Each row below is a small network's average activation on inputs in which a field has the value named, seen along a few directions.
Related values have similar rows: they may be neighbours, one step apart, or belong to one group.
In the rows, 500 means zero.
Strong random noise was added to every row along 9 fixed directions; ignore it. To show where, here is one row again and again, with new noise each time:
[451 727 487 663 422 386 330 422 405 173 675 551 444 340 593 563 560 420
 572]
[448 668 549 553 531 384 285 494 360 366 538 519 428 512 405 495 502 623
 424]
[559 301 505 517 425 509 614 431 567 393 425 546 480 372 845 508 496 360
 551]
[521 800 626 391 562 312 484 246 478 568 502 535 615 344 428 586 535 364
 503]
[515 395 516 570 498 490 487 486 485 595 284 561 620 520 526 465 393 563
 234]
[593 621 526 471 541 616 552 828 528 514 510 612 482 408 484 336 485 369
 401]
[605 281 416 420 563 513 526 521 524 528 350 572 428 512 688 395 689 580
 507]
[408 481 650 389 608 383 609 490 488 691 754 141 340 667 349 578 482 482
 635]
[402 335 680 582 408 416 627 293 539 449 472 352 551 478 645 651 263 385
 504]
[541 429 657 518 517 433 570 378 555 529 383 476 540 517 489 497 533 413
 468]
[446 543 819 544 473 438 410 474 454 250 358 551 459 495 434 493 292 511
 444]


Field FISAK:
bef: [605 535 548 544 430 447 272 277 441 547 436 500 372 542 588 509 519 578
 386]
fipu: [384 396 278 547 445 551 334 504 417 633 659 324 419 662 567 618 380 813
 366]
kesen: [627 441 591 588 479 570 496 600 545 456 269 708 540 451 494 294 603 397
 341]
kuv: [412 404 527 578 427 519 494 459 543 255 490 502 537 614 501 519 494 504
 692]
gid: [490 501 725 333 561 683 758 541 649 644 609 339 505 584 212 505 491 416
 698]
bis: [307 376 674 591 514 499 650 437 585 334 431 365 568 634 254 541 345 608
 775]
zised: [560 398 601 520 366 475 389 335 450 355 303 633 437 494 556 583 355 526
 311]
zum: [617 436 525 443 512 673 800 689 686 787 514 483 505 514 427 465 445 237
 446]
gulu: [353 524 501 327 548 568 552 646 483 449 645 449 584 532 407 556 362 547
 725]
lufi: [426 441 565 414 552 621 676 595 655 557 280 498 638 492 286 555 308 597
 635]
zado: [474 518 396 458 497 495 426 444 481 461 347 618 601 543 534 465 510 579
 582]
vemu: [602 435 514 364 468 477 618 371 523 473 461 611 525 346 706 510 579 340
 573]
The values of FISAK form a 3 by 4 grid.
Name the neighbours of bef, in listed order.
> fipu, lufi
Name the neighbours of zised, in listed order.
> gid, zum, vemu
Name the neighbours of zado, in listed order.
> kuv, bis
A value of FISAK combines one of 3 hidden first parts with one of 4 second parts; all combinations occur once.
Changing only the second part turns bef into bis. gid has the same second part as bef; what does that change turn gid into?
> vemu
Changing only the second part turns gulu into zised. kuv has the same second part as gulu; what does that change turn kuv into?
> zum

Field LERAD:
mip: [524 410 583 518 472 586 495 572 545 484 404 539 393 518 586 450 393 547
 420]
sazi: [396 485 405 509 492 548 504 541 498 576 607 363 539 584 465 582 429 604
 572]
buso: [513 696 551 134 558 491 561 519 480 508 541 634 507 263 733 495 411 367
 619]
vukop: [512 685 502 353 550 477 491 401 468 580 533 501 528 439 422 532 505 570
 615]
sekup: [436 521 422 525 515 535 520 524 496 381 575 519 557 418 516 490 578 512
 610]
potek: [424 402 356 672 521 509 538 420 538 522 565 370 564 619 267 592 727 607
 578]
feku: [527 570 470 423 506 478 555 428 543 500 604 500 538 476 544 573 601 391
 617]
mive: [495 488 430 425 595 443 504 526 504 459 560 459 344 473 585 477 637 537
 649]
doz: [611 485 479 487 433 442 482 331 495 485 524 521 488 421 613 574 553 386
 500]
namis: [527 563 404 604 473 412 518 441 491 669 575 497 613 510 536 514 521 374
 387]
tobud: [465 550 482 653 494 425 414 438 471 443 491 501 551 510 391 502 497 489
 489]
meni: [540 483 498 413 490 483 673 449 560 661 467 469 566 404 546 505 541 357
 457]
A value of LERAD combines one of 3 hidden first parts with one of 4 second parts; all combinations occur once.
Changing only the second part turns meni into mip. buso has the same second part as meni; what does that change turn buso into?
> sazi
Changing only the second part turns namis into feku. tobud has the same second part as namis; what does that change turn tobud into?
> doz
